These are the activations of a small neural network, seen along a few directions. Each row is one input.
Each table varies a few parts of the input and shows all the possible inputs, shuffled.
A made-up example of a description, with smaller parts first: one of 5 places around a ring, together with either a single point or one of 11 places along a line or (one of 3 separate values, together with one of 4 places along a line).
Shared parts are said once, and a part with two or three values counts as separate values.
In the rows, 128 means zero.

Other details of the inputs vary at random and push rows far along two fixed directions, the same in every table; ignore that.

Rows:
r1: [129 134 127 131 132 125 130 124 126 130 121 123 128]
r2: [130 134 127 128 125 124 133 131 127 133 126 124 134]
r3: [129 107 120 123 135 126 127 134 123 113 149 138 113]
r4: [131 131 122 132 128 128 124 128 128 136 121 123 130]
r5: [129 115 121 131 130 116 126 129 119 105 152 140 113]
r6: [125 134 120 130 124 129 126 126 131 129 123 128 137]
r7: [122 134 128 131 126 130 123 124 131 134 126 130 135]
r8: [120 135 128 130 127 130 127 128 128 133 122 129 131]
r9: [130 134 132 129 124 123 131 128 128 129 125 122 132]
r10: [123 133 130 128 122 124 127 126 130 131 123 126 133]
r11: [131 137 130 128 129 126 132 125 125 128 122 125 128]
r12: [129 103 122 128 131 129 123 133 127 110 147 137 108]
r13: [131 134 133 129 127 124 132 124 129 134 127 125 132]
r14: [123 135 130 131 124 127 124 129 130 130 123 128 133]
r15: [131 133 129 132 132 125 126 124 127 133 125 125 134]
r16: [130 132 130 130 129 125 126 126 127 128 122 121 132]
r17: [132 130 127 134 129 129 124 124 129 136 122 124 129]
r18: [124 134 126 128 124 126 127 130 129 135 124 129 134]
r19: [132 135 127 126 128 126 130 129 124 131 125 125 135]
r20: [130 129 127 135 127 127 123 128 126 132 121 122 131]
r21: [121 135 129 130 126 126 130 127 127 134 122 129 130]
r22: [131 134 132 131 127 123 132 125 128 134 128 126 134]
r23: [132 135 131 129 126 124 129 127 124 126 124 124 134]
r24: [128 101 125 125 131 131 123 134 125 111 147 137 108]
r25: [133 137 126 127 127 125 129 128 126 130 125 125 133]
r26: [131 135 131 131 124 122 131 127 130 128 124 121 131]
r27: [122 135 125 129 125 129 124 131 130 135 124 129 135]
r28: [122 135 130 131 124 129 123 129 131 130 123 127 134]
r29: [126 110 122 127 131 120 134 131 123 109 151 141 107]
r30: [119 135 127 130 126 131 126 125 128 132 122 129 132]
r31: [124 133 126 126 123 125 129 128 129 135 124 128 133]
r32: [134 136 132 129 129 126 129 123 128 130 126 126 132]
r33: [125 134 125 132 125 129 126 120 132 130 124 130 136]
r34: [130 136 131 127 130 127 133 127 123 129 122 125 131]
r35: [124 135 126 129 125 128 125 131 129 135 124 129 134]
r36: [129 131 125 134 130 128 127 125 126 134 119 123 126]
r37: [128 133 129 129 133 126 130 125 124 132 121 123 129]
r38: [126 101 123 125 135 133 127 134 124 114 145 139 107]
r39: [130 130 123 131 128 128 124 129 125 137 122 123 131]
r40: [128 110 120 130 133 120 124 130 123 107 149 137 112]
r41: [132 133 123 130 130 125 127 127 128 132 123 123 132]
r42: [132 135 132 130 127 124 132 124 131 133 127 125 131]
r43: [120 114 115 135 126 121 122 126 124 106 148 142 119]
r44: [130 137 131 127 129 126 132 125 122 130 123 125 130]
r45: [126 108 125 125 132 124 135 134 123 110 151 141 109]
r46: [128 107 123 128 134 123 125 133 123 108 149 137 114]
r47: [156  90 183  57 130 218 151 152 179 130 102 111 120]
r48: [119 114 116 131 129 125 127 126 124 110 145 143 116]
r49: [125 133 131 128 125 125 128 123 131 136 125 129 133]
r50: [121 136 128 131 127 127 128 128 127 133 122 130 131]
r51: [128 131 126 133 130 128 127 125 124 135 120 123 127]
r52: [129 112 120 124 132 123 128 133 119 112 151 140 115]
r53: [131 129 128 135 130 128 124 125 127 137 123 125 131]
r54: [130 134 127 127 125 124 133 129 127 133 126 124 133]
r55: [129 133 129 130 133 127 130 126 125 131 121 123 131]
r56: [131 135 126 129 125 123 132 129 129 133 125 124 132]
r57: [121 135 128 131 123 129 122 127 130 130 124 127 135]
r58: [132 136 131 129 126 124 129 126 124 127 124 123 133]
r59: [130 134 132 131 124 122 131 129 128 128 125 122 133]
r60: [121 134 129 128 125 124 131 125 127 134 122 128 130]
r61: [129 101 120 123 133 134 125 137 126 116 146 138 111]
r62: [121 134 123 128 124 131 124 129 130 134 125 129 135]
r63: [128 135 131 129 127 124 136 126 125 132 124 124 129]
r64: [133 135 132 129 129 126 129 124 125 131 127 127 134]
r65: [128 117 139 115 128 149 128 134 142 128 129 133 125]
r66: [131 133 130 130 132 125 127 123 127 134 125 124 133]
r67: [132 133 128 132 132 125 126 123 129 132 125 124 132]
r68: [128 115 141 112 124 147 130 137 141 123 126 129 123]
r69: [125 133 132 129 126 127 127 125 131 135 125 130 133]
r70: [124 134 131 131 127 128 125 126 131 135 125 131 134]
r71: [131 132 125 129 131 127 127 129 127 133 123 123 134]
r72: [131 130 128 133 130 128 124 124 127 137 123 124 130]
Description of these inputs: one of 4 separate values, together with either a single point or one of 5 places along a line or (one of 3 separate values, together with one of 4 places along a line).
Question: Changing only the choice among 4 separate values turns r44 into r58. The same change can be made to r38. Which row results?
Answer: r20
Question: Change only the place on the line of 4 in r44. List by row number the other rows that result.
Answer: r37, r51, r63
Question: Change only the choice among 3 separate values in r53. List by row number the other rows that result.
Answer: r17, r72
Question: Change only the choice among 4 separate values in r66. List by row number the other rows that result.
Answer: r3, r16, r37

Rows:
r73: [118 120 126 128 125 125 129 130 127 118 139 138 119]
r74: [138 119 136 129 135 119 132 123 124 116 145 132 120]
r75: [112 126 129 122 120 125 132 130 131 120 147 149 127]
r76: [136 123 129 123 128 118 135 131 122 112 144 131 121]
r77: [121 149 129 135 124 130 128 121 130 148 104 119 141]
r78: [133 150 126 137 129 123 130 122 122 143 102 109 141]
r79: [111 122 130 126 124 127 128 128 129 122 143 147 122]
r80: [119 115 118 130 131 129 124 132 126 131 138 140 116]
r81: [124 118 121 130 119 128 116 132 134 109 142 137 132]
r82: [139 114 128 130 140 123 127 124 123 128 145 133 118]
r83: [118 144 135 125 125 142 126 125 138 159 107 127 143]
r84: [126 154 128 135 123 120 131 125 125 141 104 112 143]
r85: [135 117 126 130 137 124 130 126 120 118 138 130 114]
r86: [132 159 126 134 120 112 134 125 121 137 109 111 149]
r87: [124 115 121 135 124 130 112 129 133 111 138 135 126]
r88: [118 124 125 123 120 123 133 133 128 116 143 140 124]
r89: [124 117 119 129 133 126 129 131 122 118 134 132 115]
r90: [124 113 117 136 128 133 109 127 132 116 136 135 123]
r91: [131 113 117 129 136 126 127 133 119 125 136 130 115]
r92: [131 156 126 140 124 113 130 122 119 140 105 109 144]
r93: [125 110 114 136 130 134 107 131 131 123 138 135 124]
r94: [139 146 129 135 133 126 129 123 124 152 106 111 140]
r95: [140 123 135 124 131 116 135 126 126 114 149 134 124]
r96: [138 117 132 131 139 122 130 120 123 120 143 133 117]
r97: [137  95 182  60 127 223 148 150 185 140  96 120 123]
r98: [125 123 122 122 124 121 134 136 124 112 140 133 122]
r99: [135 158 131 142 127 110 130 118 119 141 109 111 144]
r100: [130 143 127 129 129 135 129 130 130 152 100 111 139]
Question: Describe the family of inputs behind these rows.
Answer: one of 4 places along a line, together with either a single point or one of 6 places along a line
Question: Change only the place on the line of 4 in r92. List by row number the other rows that result.
Answer: r78, r86, r91
Question: List by row number the other rows that have the place on the line of 4 in common with r86.
Answer: r75, r76, r81, r88, r95, r98
Question: Change only the place on the line of 6 in r97. List by row number the other rows that result.
Answer: r77, r78, r85, r89, r96

Rows:
r101: [121 173 124 128 110 117 132 130 138 144 110 116 167]
r102: [125  85  84 141 133 120 103 139 116  98 176 151  98]
r103: [110 177 117 154 105  80 128 121 110 159 133 143 161]
r104: [193 142 190  91 124 169 147 132 168 156  86  75 165]
r105: [142 169 132 159 142  77 152 113  91 157  96  92 125]
r106: [138 148 146 119 118 183 122 130 161 160  54  84 152]
r107: [148 177 112 147 149  84 151 112  82 157 106  94 137]
r108: [186 144 181  91 134 174 150 121 161 136  88  83 159]
r109: [ 93 130  81 163 122  54 118 120  78  99 208 189 109]
r110: [123  63 143  76 134 186 139 144 167 121 162 161  98]
r111: [ 88  78  96 151 123  74 119 139 102  49 220 186  71]
r112: [143  88 144  75 121 189 133 162 162 114 121 114 125]
r113: [138  99 163  77 145 220 119 144 172 152  93 119 131]
r114: [ 89 174  89 185 117  48 116 111  91 106 151 147 139]
r115: [126 116 158 110 140 191 119 131 164 154  86 118 134]
r116: [140  95 171  66 118 219 141 159 179 118  82  93 127]
r117: [166  75 124 129 148 102 130 128 109  66 210 156  94]
r118: [104 155 123 177 132 110  99 108 119 163 103 124 145]
r119: [105 158 103 162 116  81 114 109 120 170 136 145 149]
r120: [ 95 178 113 169 120  93 119  94 117 165 106 132 152]
r121: [162  52 158  70 159 168 170 155 131  93 145 125  58]
r122: [163 172 168 145 126 105 133 101 131 141  89  88 156]
r123: [158 139 139 114 152 127 163 127 110 141 101  98 115]
r124: [145 191 168 109 127 194 119 123 174 225  18  73 201]
r125: [180 113 192  83 136 180 149 126 168 115 101  93 129]
r126: [ 93 215 100 184 112  57 122  93  84 152 116 141 169]
r127: [141 125 168  74 106 183 146 162 181 141 100 110 147]
r128: [102 116 103 135 124 100 126 132 112  78 173 162 110]
r129: [167 135 142 118 142 121 161 144 115 160 111  96 122]
r130: [ 96 196  91 180 122  72 113  88 102 173 114 136 167]
r131: [119 122 132 128 144 161 111 122 139 146 108 132 135]
r132: [132 184 122 133 112 130 122 123 133 158  64  88 184]
r133: [116  52 110 133 130 142 108 145 127  77 175 153  68]
r134: [127  48 153  82 121 188 135 165 162  78 143 129  86]
r135: [119 190  77 191 122  79  96 102  95 156  96 112 168]
r136: [116 103  86 153 119  82 109 144 104  98 181 149 118]
r137: [126  75 146  65 127 184 145 162 162  78 160 150  99]
r138: [ 98  71 104 127 140 125 127 124 126  89 194 189  80]
r139: [178  63 170  76 149 175 147 136 154  70 160 132  92]
r140: [ 94  75 129 121 120 115 132 139 116  75 198 186  71]
r141: [115  71 104 139 143 120  96 140 120 117 189 171  95]
r142: [122  97 184  76 117 212 145 137 189 154  92 119 119]
r143: [ 94 204  94 175 114  55 118  98  80 148 132 146 162]
r144: [ 99 114  62 177 129  56 104 121  77  71 188 165 107]
r145: [147 167  96 167 149  57 147 115  70 150 134 111 132]
r146: [101  64 137  94 125 148 137 145 126  71 194 182  69]
r147: [125 151  85 176 115  85  95 123 107 150 127 121 147]
r148: [137 212 130 150 112 152 115 108 144 197  14  63 201]
Question: Describe the family of inputs behind these rows.
Answer: one of 6 places along a line, together with either one of 2 separate values or one of 6 places around a ring
Question: Changing only the place on the line of 6 turns r138 into r130. The same change can be made to r128. Which row results?
Answer: r137
Question: Changing only the place on the line of 6 turns r116 into r132. The same change can be made to r121. Which row results?
Answer: r107
Question: Change only the choice among 2 separate values in r121. List by row number the other rows that result.
Answer: r125
Question: List by row number the other rows that have the place on the line of 6 in common with r140.
Answer: r105, r111, r118, r122, r133, r134, r142
